These are the activations of a small neural network, seen along a few directions. Each row is one input.
Each table varies a few parts of the input and shows all the possible inputs, shuffled.
A made-up example of a description, with smaller parts first: values(2) and (point or line(11) or (line(4) and ring(5))).
Shared parts are said once, and a part with two or three values counts as separate values.
(in the rows, 128 means zero)

Other details of the inputs vary at random and push rows far along two fixed directions, the same in every table; ignore that.

A family of inputs:
R1: [118  94  69 153 172 120 126 132  96 117 157 159 122 130 163]
R2: [125 100 133 135 122 100 114 139 146 163 150 108 130 113 141]
R3: [165 113  62 117 136 145 100 119 105 148 140 184 143 117 199]
R4: [133 166 187 136  98 159 149  98 141  96  79 141 115 137  71]
R5: [128 107 123 124 144  91 118 150 127 144 154  96 130 113 128]
R6: [131 195 174 110 104 183 159 102 126  72  67 145 123 155  75]
R7: [182 123 156  64  94  89  87 162 147 178 138  88 163  83 134]
R8: [117 172 125 131 124 174 147 103 127 107 103 149 117 158 123]
R9: [136 135 154 120 125 101 123 150 147 151 139  71 123 116 108]
R10: [121  93 100 156 131 122 120 125 129 146 145 146 125 124 163]
R11: [132 118 168  78 105  90 113 165 145 152 141  70 158 107 110]
R12: [114 128  81 137 136 153 132 123 117 125 130 155 131 147 169]
R13: [125  97 138 127 126 103 118 132 130 139 146 128 135 112 128]
R14: [127  98 134 131 121 102 114 136 141 156 148 113 133 112 137]
R15: [135 136 161 114 128 106 129 142 131 124 130  91 127 116  91]
R16: [132 177 192 142 101 174 159  87 134  75  65 159 108 146  61]
R17: [129 143 156  97 108 118 125 145 146 142 124  90 142 125 114]
R18: [120 111 124 103 124 105 117 151 134 150 148 104 148 120 143]
R19: [132 118 172  76 105  90 116 164 142 143 136  72 158 107 105]
R20: [ 99 113  36 155 168 171 136 104  87 103 140 210 128 159 192]
R21: [115 139  70 166 173 162 143  97  98 102 131 179 102 153 150]
R22: [129 141 122 141 144 140 141 121 115 105 121 136 113 136 115]
R23: [107 101  63 137 151 135 122 132 110 133 151 158 138 140 185]
R24: [115 102 105 149 146 133 129 105 107 109 135 181 125 131 140]
R25: [116  99  66 157 170 122 125 131 105 129 157 151 119 133 169]
R26: [129 157 122 154 140 149 144 118 128 117 114 129 103 143 121]
R27: [140 192 161 144 122 167 157 104 133  92  79 127  99 149  78]
R28: [131 183 185 148  98 177 158  83 140  84  66 152 103 149  66]
R29: [130  99 129 117 143  88 117 153 119 134 155  98 134 108 122]
R30: [136 103 178 108 103  81 111 151 155 159 141  78 142  98 104]
R31: [118 137 116 124 120 136 129 137 139 142 129 116 133 139 147]
R32: [129 105 134 145 113 110 119 137 149 159 138 109 126 117 141]
Each input here is: values(2) and (point or (values(3) and line(5))).
The inputs of R1 and R29 match in every part but the values(2) part. If R6 is changed in the same way as R1 into R29, which row does it become?
> R19
Change only the values(3) part in R31. List by row number the other rows that result.
> R26, R32

A family of inputs:
R33: [150 198 191 107  89 177 147  99 144  93  62 136 122 144  69]
R34: [143  89 128 116 120  85 101 156 145 176 158  97 141 100 152]
R35: [124 123 111 105 123 123 119 154 132 148 145 109 144 130 158]
R36: [122 115 155 132 122 108 130 135 140 131 129 105 127 120 105]
R37: [136 144 152 120 110 137 133 120 136 123 108 126 130 128 111]
R38: [133 140 141 124 131 115 133 148 132 128 124  88 126 126 110]
R39: [134 124 118 130 138 133 127 127 115 122 133 151 128 127 136]
R40: [152 122 149 106 103 110 107 144 147 163 132 101 141 105 132]
R41: [120 129  60 117 158 143 119 122 100 126 148 164 140 141 178]
R42: [147 130 167  91 107  85 117 176 151 154 135  39 144 104 105]
R43: [129 142  72 134 151 154 132 125 103 114 123 156 124 143 165]
R44: [145 162 137 120 121 166 136 106 117  99 101 164 122 139 113]
R45: [131 110  92 124 134 135 117 123 117 130 134 161 138 130 161]
R46: [121  94 109 134 142 108 120 140 118 137 152 132 137 118 149]
R47: [110 122 113 132 137 127 134 141 128 132 140 118 128 139 140]
R48: [143 153 189 104  93 126 133 133 149 127 101  96 135 118  85]
R49: [120 109 148 134 121 102 126 137 141 138 135 103 129 115 114]
R50: [145 176 201  71  94 110 130 150 155 136 109  53 140 116  67]
R51: [143 135 203 115  95  84 120 152 169 155 123  58 125 101  74]
R52: [115  85 110 144 147 102 120 136 123 137 153 127 129 118 145]
R53: [125  95 105 125 136 110 115 139 118 140 151 134 141 119 157]
R54: [122  97 119 129 133 106 120 140 128 139 142 125 137 117 140]
R55: [126 122 141  97 130  91 118 158 136 153 152  76 142 114 119]
R56: [124 145 161 142 113 135 141 114 140 115 107 122 113 132  92]
R57: [130  97 111 140 138 104 112 138 131 157 155 128 128 116 156]
R58: [134 146 159 130 111 133 134 118 143 127 112 121 119 129 104]
R59: [119  88  94 139 139 107 118 136 121 146 154 136 135 118 161]
R60: [137 150 125 127 114 163 132 103 125 116 105 160 126 140 132]
R61: [124 120 123 140 148 108 132 148 126 129 141  91 118 129 120]
R62: [144 123 148 100 100 112 112 147 143 151 129 100 152 108 128]
R63: [114 169 146 162 133 178 161  80 113  70  89 175  99 155  86]
R64: [121 121 100 153 154 146 135 113 105 107 134 174 119 138 142]
R65: [ 92 136  82 172 161 166 154 104 105  95 130 171 101 163 142]
R66: [121 101  82 141 148 134 122 119 110 125 141 167 131 132 166]
R67: [135 114 122 125 126 119 117 128 133 147 139 128 132 121 146]
R68: [113 105  82 153 146 131 129 116 115 130 139 165 123 134 162]
R69: [128 139 123 136 123 152 136 105 127 116 113 155 123 139 131]
R70: [120 166 137 166 134 172 153  78 121  87  98 170  95 153 101]
R71: [112 188 120 144 134 197 163  89 114  79  84 175 105 174 116]
R72: [144 154 138 123 111 162 132 104 132 119 105 149 125 134 123]
R73: [147 183 184 105  94 161 140 110 136 100  78 132 130 137  81]
R74: [112  83  84 157 167 113 122 132 107 129 164 154 121 122 158]
R75: [120  80 107 129 137  93 111 148 129 153 161 117 142 113 159]
R76: [106 110  92 135 164 110 125 136 112 135 163 122 127 131 144]
The inputs of R57 and R51 match in every part but one. If R64 is changed in the same way as R57 into R51, which row does it become?
> R74
Describe the family of inputs behind these rows.
> line(4) and (values(3) or line(8))
Which other rows agree with R40 in the line(4) part? List them by row number.
> R33, R35, R41, R43, R44, R45, R60, R62, R72, R73

A family of inputs:
R77: [149  72 101  79 110  68  77 189 147 211 181  72 173  90 197]
R78: [114 118 140 164 136 128 141 108 127 111 123 143 108 131 105]
R79: [121 146 167 143 115 128 141 125 151 129 114  99 111 134  95]
R80: [140 126  67 113 130 144 111 136 124 159 141 145 144 131 197]
R81: [112 122 134 157 132 126 137 123 136 127 127 122 112 136 118]
R82: [107  12  77 160 165  43  93 162 119 176 209 121 139  90 184]
R83: [130 120  79 124 133 148 118 120 114 134 133 170 141 136 177]
R84: [126 169  67 146 142 214 145  70  98  91  95 230 115 169 170]
R85: [105 165  69 197 164 198 161  75 106  92 107 201  83 176 151]
R86: [157 144 181 103  99 138 125 108 128 106  95 153 137 113  86]
R87: [131 113  83 125 133 147 118 116 109 129 135 177 140 132 174]
R88: [130 148 209 133  97 120 145 129 158 119 100  82 115 122  59]
R89: [129 183 135  60 142 131 140 170 115 106 121  67 146 143 100]
R90: [110 201 186 101 142 121 167 156 128  81 110  30 111 149  32]
R91: [159 172 214  82  73 134 127 126 156 122  83 100 142 114  68]
R92: [119 137 130 158 129 136 138 121 140 128 124 120 106 137 125]
R93: [133  53 167 131 124  46 104 161 145 162 167  78 138  80 108]
R94: [134 103  96 125 137 136 115 110 102 122 138 193 141 122 160]
Describe the family of inputs behind these rows.
> values(2) and (point or line(8))
The inputs of R91 and R78 match in every part but the values(2) part. If R83 is changed in the same way as R91 into R78, which row does it become?
> R81
